Each row below holds a small network's activations on one input, seen along a few directions.
Each table varies a few parts of the input and shows all the possible inputs, shuffled.
A made-up example of a description, with smaller parts first: one of 6 places along a line, together with either a single point or one of 9 places along a line or (one of 3 separate values, together with one of 8 places around a ring).
Shared parts are said once, and a part with two or three values counts as separate values.
In the rows, 128 means zero.

Table:
row 1: [ 96  72 100 148  62 124 170 114 122 131 151]
row 2: [127 171 129 124 181 177  71 128 104 153  76]
row 3: [103  78  92 153  60 132 161 101 143 130 140]
row 4: [ 45 170 105 131 133 124 135 147 152 149 114]
row 5: [132  86 109 155  69 129 152  98 170 123 129]
row 6: [213 125 100 125 101 177 132 122  99 156 151]
row 7: [ 71 176 120 125 144 122 122 135 179 140 104]
row 8: [151 204 119 143 175 107  61 139  72 121 138]
row 9: [ 62 150 147 127 152 110 145 190 122 142 140]
row 10: [156  87 131 157  89 116 156  94 176 112 131]
row 11: [ 73 155 167 127 172 120 131 168 108 116 147]
row 12: [100 142 169  99 197 115  99 155 119  98 152]
row 13: [210 148 106 140  98 124 141  91  76 113 179]
row 14: [176 113 144 114  13 118 115 150 160 159 110]
row 15: [131  69 148 147 105 113 178 109 103 119 169]
row 16: [115 185 145  86  96  81  80 164 162 201  87]
row 17: [179  80  82  98 121 151 150 105  77 106  74]
row 18: [157  59 151 121 133 108 153  98 115 105 172]
row 19: [114 165 155 116 190 127 104 131 177  99 121]
row 20: [123 151 105 111 188 140  93 146  71 113  30]
row 21: [118  62 129 147  84 110 180 133 115 134 163]
row 22: [190 107 117 117 104 191 143  87 109 144 113]
row 23: [149 179 111 134 177 158  54 161  94 171 115]
row 24: [ 42 163 116 130 133 119 143 166 131 145 126]
row 25: [ 94 174 143 121 164 114 117 132 184 121 107]
row 26: [171  75 145 132 130 124 150  90 136  98 162]
row 27: [111 155 162 108 195 128  92 141 140  90 139]
row 28: [176  83 138 148 118 124 153  90 169  99 147]
Changing only one part turns row 14 into row 16. The same change can be made to row 28. Which row results? -> row 19
What is each input in this table made of? -> one of 2 separate values, together with either a single point or one of 4 places along a line or one of 9 places around a ring
Start at row 20 and move only the place on the line of 4, one step at a time. The first step leads to row 2. Which rows follow, in order? -> row 23, row 8

Table:
row 29: [ 55 159 117 126 156 121 131 163 120 135 122]
row 30: [218  99 111 122 101 162 141  93  85 137 135]
row 31: [206 101  96 141 106 141 136  78 103 116 129]
row 32: [ 64 166 120 123 127 131 120 152 153 152 108]
row 33: [102  73 116 151  86 123 179 120 109 123 144]
row 34: [191  80 119 127 122 155 153  85 118  94 127]
row 35: [ 65 161 140 122 179 104 128 164 126 121 137]
row 36: [153 171 130 104 189 156  73 145  85 150  95]
row 37: [ 72 171 133 116 126 110 114 154 164 146 104]
row 38: [ 80 174 161 135 165 109 116 153 168 126 145]
row 39: [131  80 144 129  79  99 157 113 172 122 149]
row 40: [226 117 112 129  89 147 121 106  81 128 150]
row 41: [ 81 173 155 115 145  95 113 154 168 133 116]
row 42: [162 185 130 116 173 142  61 157  81 141 104]
row 43: [119  78 111 148  60 133 171 117 151 145 131]
row 44: [108  74 138 140 108 108 171 115 117 106 169]
row 45: [132 160 136 110 203 152  89 135 115 105  90]
row 46: [125  79 123 138  59 112 163 119 166 136 128]
row 47: [142 175 118 123 186 142  70 128 103 127  91]
row 48: [126  87 150 146 101 116 154 108 173 117 184]
What is each input in this table made of? -> one of 2 separate values, together with either one of 4 places along a line or one of 6 places around a ring
List by row number the other rows that have the choice among 2 separate values in common with row 34. -> row 30, row 31, row 33, row 39, row 40, row 43, row 44, row 46, row 48

Table:
row 49: [ 94 134 156 123  81  93 146 155 192 181 127]
row 50: [210  15 131 131  85 156 159  83 112 106 130]
row 51: [223 173 131 103 153 119  70 122  89 109  99]
row 52: [ 66 106 162 128 190  99 164 154  86  85 185]
row 53: [129 182 105 112 197 148  58 132  77 159  85]
row 54: [ 71 156 174 138 211 104 116 125 198  80 153]
row 55: [155  63  84 146  56 128 213  70 127 114 142]
row 56: [100  81 110 170  28  96 156 119 161 138 163]
row 57: [ 82 197 108 134 171 152  94 180 105 151  63]
row 58: [ 51 169 130  90 111 125 115 169 169 150  96]
row 59: [225 132 117 131 125 187 116 100  92 135 163]
What is each input in this table made of? -> either one of 2 separate values or one of 9 places around a ring
Start at row 59 and move only the place on the ring of 9, one step at a time. The first step leads to row 50. Which rows follow, in order? -> row 55, row 56, row 49, row 58, row 57, row 53, row 51
